These are the activations of a small neural network, seen along a few directions. Each row is one input.
Each table varies a few parts of the input and shows all the possible inputs, shuffled.
A made-up example of a description, with smaller parts first: values(2) and (point or line(9) or (line(6) and ring(8))).
Shared parts are said once, and a part with two or three values counts as separate values.
In the rows, 128 means zero.

Other details of the inputs shift rows strongly along two fixed directions, in all tables alike. That doesn't count.

Rows:
r1: [119 131 141 159 108 130 112 111 154 133 159 135  59  93 110]
r2: [155 155  88 118 136 121 166 122 152  89 132  70 116 106 133]
r3: [ 86  78 169 153  53 113 125  92 132 172 168 154  65 119 119]
r4: [105 171 131 152 119 119 122 129 163 122 101 165 111 120 124]
r5: [107 187 110 145 171 135 185 159 158 131  69 106 128 150 126]
r6: [164 161  89 141 141 134 122 121 153  91 118  72 108 107 125]
r7: [179 145  89 121 135 110 157 123 137 102 106  60 115  98 142]
r8: [167  71 167 110 119 166  61 110  78 157 206 196 165 160 123]
r9: [143 149 119 144 120 131 139 119 147  94 131  85 118  94 136]
r10: [126 133 122 156 156 154 171 141 145 138 127  92  81 121 113]
r11: [124 160 131 142 124 112 150 132 144  81 109 100 122 103 117]
r12: [120 194 127 154 125 118 162 134 158 112 101 132 134 112 130]
r13: [ 65  73 175 140  49 104 117  93 144 149 147 140  77 122 144]
r14: [128 112 143 143  99 104 142 106 143 149 150 123  71  85 122]
r15: [221 118  81  86 205 198  99 150  46 152 151 109 192 150 115]
r16: [ 20 114 185 141 116 127 119 130 145 169 111 195 115  97 130]
r17: [211 132  84  98 176 148  63 150  72 102 132 134 210 187 128]
r18: [140 145  89 119 170 155 146 145 126 113 100  56 130  84 127]
r19: [116  40 182  91 101 107  52 117  75 152 162 221 185 176 145]
r20: [216 131  74  71 184 140 105 144  68  96 143 128 231 196 132]
r21: [140 152  92 140 109  96 170 132 130 104  88  66 114 130 125]
r22: [151 199  80 125 153 112 182 135 156 104 100 112 154 129 126]
r23: [ 30  91 191 147 119 115 131 135 159 139 106 150  98 133 123]
r24: [103  36 180 100 138 166  62 129 103 167 164 183 169 194 149]
r25: [172 115 125  88 135 127  95 143  78 156 130 196 202 186 153]
r26: [132 136 128 126 113 121 154 115 146 127 169 122  84 102 111]
r27: [ 50 111 177 147  54  94 133 107 149 167 118 188 101 142 139]
r28: [ 96 143 117 127 158 128 143 161 123 116  87  90 128  88 118]
Each input here is: line(4) and (values(2) or line(5)).
The inputs of r8 and r12 match in every part but the line(4) part. If r1 is changed in the same way as r8 into r12, which row does it become?
> r4
Which other rows does r13 become when the line(4) part takes its other values? List them by row number.
> r3, r21, r27
Which other rows does r15 become when the values(2) part takes its other values? List them by row number.
> r10

Rows:
r29: [ 75 129 142 155  78  84 183 105 186 117 112  87  62  89 133]
r30: [162 148 103 128 107 103 128 119 116 118 121 120 129 125 129]
r31: [ 39  96 183 136  94 107 117 128 154 135 105 162 119 134 148]
r32: [146  96 136  85 144 139  64 139  85 124 133 184 214 196 157]
r33: [190 107  91 107 169 172 112 141  81 140 140  83 150 134 123]
r34: [ 66 110 175 133 124 142 103 132 131 172 129 205 131 133 138]
r35: [164 138 103 127 114 114 135 125 105 132 112 107 137 140 131]
r36: [170 126 108  95 146 125 118 136  93 116 137 127 173 136 132]
r37: [ 48 100 176 130 109 128 117 134 134 167 115 180 125 130 140]
r38: [144 131 116 115 133 112 136 131 130  95 128 108 141 132 130]
r39: [ 43 101 177 139 107 124 121 133 152 153 112 169 117 143 142]
r40: [ 48 142 149 164 101  99 199 127 185 135 105  94  43  57 112]
r41: [184 143  80 112 149 141 165 130 105 141 124  87 144 138 132]
r42: [ 58 119 176 153 104 119 149 122 163 158 143 160  71  85 114]
r43: [151 142 107 109 152 121 117 143 105 109 110 124 165 128 123]
r44: [194 103 116 102 161 175  59 125  85 115 178 140 174 159 130]
r45: [171 128 102 125 120 119 124 123 104 122 120 109 151 173 139]
r46: [ 95 116 163 135  83 111 121 101 149 145 166 176 101  95 129]
r47: [ 96 111 162 146  63  86 114 106 154 123 138 160  94 127 135]
r48: [153 133 128  96 157 156  75 142  85 136 135 191 207 163 143]
r49: [176 119 116 114 150 162  84 125 100 121 163 127 145 113 122]
r50: [189 103 109 108 133 150 100 127  76 150 145 148 175 212 139]
r51: [146 151  89 148 154 146 169 132 150 104 107  29  81  96 115]
r52: [ 69  61 187 118 103 129 101 121 121 162 163 188 126 159 135]
r53: [163 150 107 129 166 152 152 141 129 121 133 113 137 145 121]
r54: [186 142  98 120 149 150 140 124 120 136 146 122 146 161 130]
r55: [172 130 112 116 141 149 132 121 106 157 153 145 145 143 129]
r56: [146 128 111 110 158 132 127 146  93 124 101 111 169 142 126]
r57: [ 89  75 166 113 108 117 113 125 108 149 146 160 136 130 135]
r58: [100  29 182 106 105 145  52 115  83 162 174 171 139 132 138]
r59: [ 60 128 152 152  98  90 176 122 178 110 107  92  71  89 125]
r60: [148 216  76 163 179 133 202 152 171  92  71  48  96 101 102]
r61: [206 163  90 120 136 137 113 127  97 124 140 138 163 150 124]
r62: [201 158  92 128 148 150 131 134  98 149 131 130 149 158 122]
r63: [ 78 122 171 139  98 112 123 118 152 134 155 171 100  87 118]
r64: [ 87  68 174 127  93 123  81 110 128 133 164 151  97  86 130]
r65: [184 222  68 161 130 110 180 125 169  80  97  64  98 105 112]
r66: [161 103 114  94 175 161  93 149  74 141 131 149 199 204 129]
r67: [151 140 105 135 118 126 144 126 112 150 118 116 120 142 123]
r68: [ 76 121 172 131 113 128  92 128 148 128 132 197 142 137 141]
r69: [173 168  74 138 152 125 158 130 153  68 104  20  96  81 120]
r70: [153 132 126 116 142 139 113 130 120 107 153 149 156 144 126]
r71: [143 214  81 153 175 140 189 153 168 102  66  68 119 119 123]
r72: [ 79  76 169 129  84 118 126 106 139 161 158 166 102 144 138]
r73: [ 72 149 140 155  69  69 181 104 190 115 116 100  49  47 123]
r74: [159 126 103 109 166 135 122 149  98 109 104 103 180 171 129]
r75: [ 42 168 147 159  96  80 169 129 192 109  75 112  73  54 131]
r76: [ 67 114 174 143 124 132 117 131 140 162 134 185 106 115 114]
r77: [ 82  21 194 115  94 139  51 108 106 152 179 172 125 146 142]
r78: [193 151  95 113 140 138 125 119 118 109 152 124 160 150 130]
r79: [156 169  92 154 162 154 163 132 148 120 117  53  78  68 106]
r80: [ 88  80 164 123  79 103 125 106 127 157 148 153 112 117 140]
r81: [138 205  71 138 160 115 199 154 153  94  42  36 126  92 132]
r82: [160 146  91 115 177 148 143 155  96 135 101 100 162 145 116]
r83: [155 125 113 105 153 125 104 142 105  99 119 131 176 161 129]
r84: [177 127 101 105 125 116 127 118 117 107 143 113 156 150 142]
r85: [ 94  76 175 143 118 157  88 113 138 153 173 160  90 121 125]
r86: [ 49 174 156 177 105  95 168 125 208  90 100 116  53  63 104]
r87: [163 152 114 145 127 136 136 123 132 138 132 133 118 160 121]
r88: [151 159 115 121 159 139 117 142 115 113 123 141 158 122 115]
The inputs of r38 and r36 match in every part but one. If r68 is changed in the same way as r38 into r36, which row does it become?
> r48
The inputs of r59 and r57 match in every part but one. If r50 is changed in the same way as r59 into r57, which row does it become?
> r67
What is each input in this table made of?
> values(2) and ring(5) and (point or line(5))
Start at r50 and move only the line(5) part, one step at a time. The first step leads to r72. Which rows follow, in order?
> r52, r66, r39
Start at r37 and move only the line(5) part, one step at a time. The first step leads to r82. Which rows follow, in order?
> r40, r41, r67
Which other rows does r32 become when the values(2) part takes its other values? List them by row number.
> r75
Start at r72 and move only the ring(5) part, one step at a time. The first step leads to r54. Which rows follow, in order?
> r78, r84, r29

Rows:
r89: [122 132 138 136 116 132 128 121 131 154 144 157 112 121 126]
r90: [146  79 140 106 127 130  88 128  97 128 148 144 159 164 142]
r91: [186 136  78 107 171 151 141 144  91 124 110  64 161 143 127]
r92: [140 102 139 120 134 158 102 128 107 151 150 159 154 170 137]
r93: [145 183  94 158 143 118 174 129 176  89 105  54  75  70 104]
r94: [133 205  80 164 137 114 220 133 181 118  76  48  68  80 115]
r95: [163  95 133 106 159 171  76 131  91 142 166 158 164 161 130]
r96: [182 165  84 130 133 119 155 127 126  97 104  71 138 139 131]
r97: [117 102 157  98 121 125  77 130  99 151 142 216 191 175 150]
r98: [ 45  84 182 147  97 128 128 119 154 159 138 145  74  88 127]
r99: [172 155  77 124 154 130 171 136 120 120 108  70 140 140 125]
r100: [129 113 138 125  94 103 126 114 123 139 129 146 128 142 140]
r101: [150  85 156 109 118 150  57 112  89 144 182 197 167 168 133]
r102: [ 56 107 172 157  77 106 137 114 165 144 130 142  77 116 128]
r103: [113 100 156 129  87 116  93 107 129 127 159 171 121 138 133]
r104: [188 179  73 102 179 136 151 148 113  95 100  98 189 153 133]
r105: [ 77 158 134 157 138 116 158 145 170 112  83 108  93 100 113]
r106: [149 129 109 105 175 155 108 156  84 128 103 130 182 152 128]
r107: [208 148  76 110 174 153 123 134  94 110 130  80 159 115 119]
r108: [196 179  71 107 184 144 139 158  84 126  90 120 198 176 130]
r109: [189 176  80 131 154 129 164 130 131 102 126  78 127 109 113]
r110: [115 124 146 124 139 139 102 141 106 138 121 175 166 170 131]
r111: [124  84 162 111 125 152  89 121 102 161 180 190 146 150 130]
r112: [226 163  61 103 150 135 127 135  88 112 126 103 179 159 133]
r113: [ 97  94 165 108 134 133  96 139 101 153 140 199 168 168 130]
r114: [ 71  94 170 116 116 122  96 130 128 134 131 170 142 116 141]
r115: [149  96 133 106 118 118 116 121  99 131 149 142 157 161 138]
r116: [ 65  98 175 143 105 135 119 118 149 148 148 146  76  77 119]
r117: [113 167 111 159 110  98 168 123 185  86 105  63  59  67 116]
r118: [ 92 131 142 146  87  95 152 111 165 114 136 121  79  89 120]
r119: [104 143 124 155 138 132 162 130 167 121 109  85  77  98 119]
r120: [118 106 131 126 131 133 123 129 131 132 129 115 120 141 127]
r121: [ 73  93 175 117 116 120  89 128 141 129 138 185 141 138 141]
r122: [ 82 126 142 151  92  93 164 121 162 115 106  81  71  69 125]
r123: [ 99 159 116 159 103  98 184 120 169 132  94  89  72  97 125]
r124: [ 66 152 155 151 100 102 144 123 180 110 103 139 102 101 133]
r125: [ 62  92 174 141  77 102 113 111 149 130 146 141  78  76 127]
r126: [117 115 137 129 132 135 143 124 127 147 139 133 116 135 129]
r127: [116 105 160 131  96 120  96 107 121 154 162 189 122 127 129]
r128: [226 168  71 116 180 170 125 143  95 115 132  96 175 159 125]
What is each input in this table made of?
> line(5) and (values(2) or ring(6))
The inputs of r101 and r93 match in every part but the line(5) part. If r128 is changed in the same way as r101 into r93, which row does it become?
> r95
Which other rows does r105 become when the line(5) part takes its other values? List them by row number.
> r106, r108, r110, r113

Rows:
r129: [223 199  65 124 157 132 154 133 141  85 118  85 160 124 133]
r130: [194 118  99  78 160 146  90 142  57 105 110 157 235 204 152]
r131: [122  96 133 106 149 156 108 135  84 177 141 178 166 182 143]
r132: [ 53  98 167 126 121 115 116 137 142 145 108 152 116 119 146]
r133: [193 111 107  82 139 123  86 128  76 106 142 138 204 190 151]
r134: [ 63  57 181 136  63 105 103 102 146 137 158 146  79  85 138]
r135: [105 193 115 157 164 124 179 147 176 112  80  90  95  75  98]
r136: [ 83  82 181 146  80 118  95 104 158 138 166 174  64  75 116]
r137: [ 52 109 182 148  57 102 128 115 147 170 136 192 100 134 130]
r138: [155 141  84 127 175 150 164 152 131  93  95  48 135 105 127]
r139: [146 109 133 129 108 123 122 106 113 149 160 112 101 126 125]
r140: [ 81 124 174 130 101 116  91 126 134 138 146 215 131 136 134]
r141: [182  85 121  95 171 175 105 140  74 166 160 131 179 191 113]
r142: [168 188  79 152 125  89 197 122 151 110 112  58 107 126 111]
r143: [101 210 100 183 151 144 181 131 190  89  87  46  47  47 103]
The inputs of r143 and r138 match in every part but one. If r136 is changed in the same way as r143 into r138, which row does it become?
> r134
What is each input in this table made of?
> values(3) and ring(5)
Which other rows does r130 become when the values(3) part takes its other values? List them by row number.
> r137, r140
Which other rows does r131 become when the values(3) part takes its other values? List them by row number.
> r132, r135
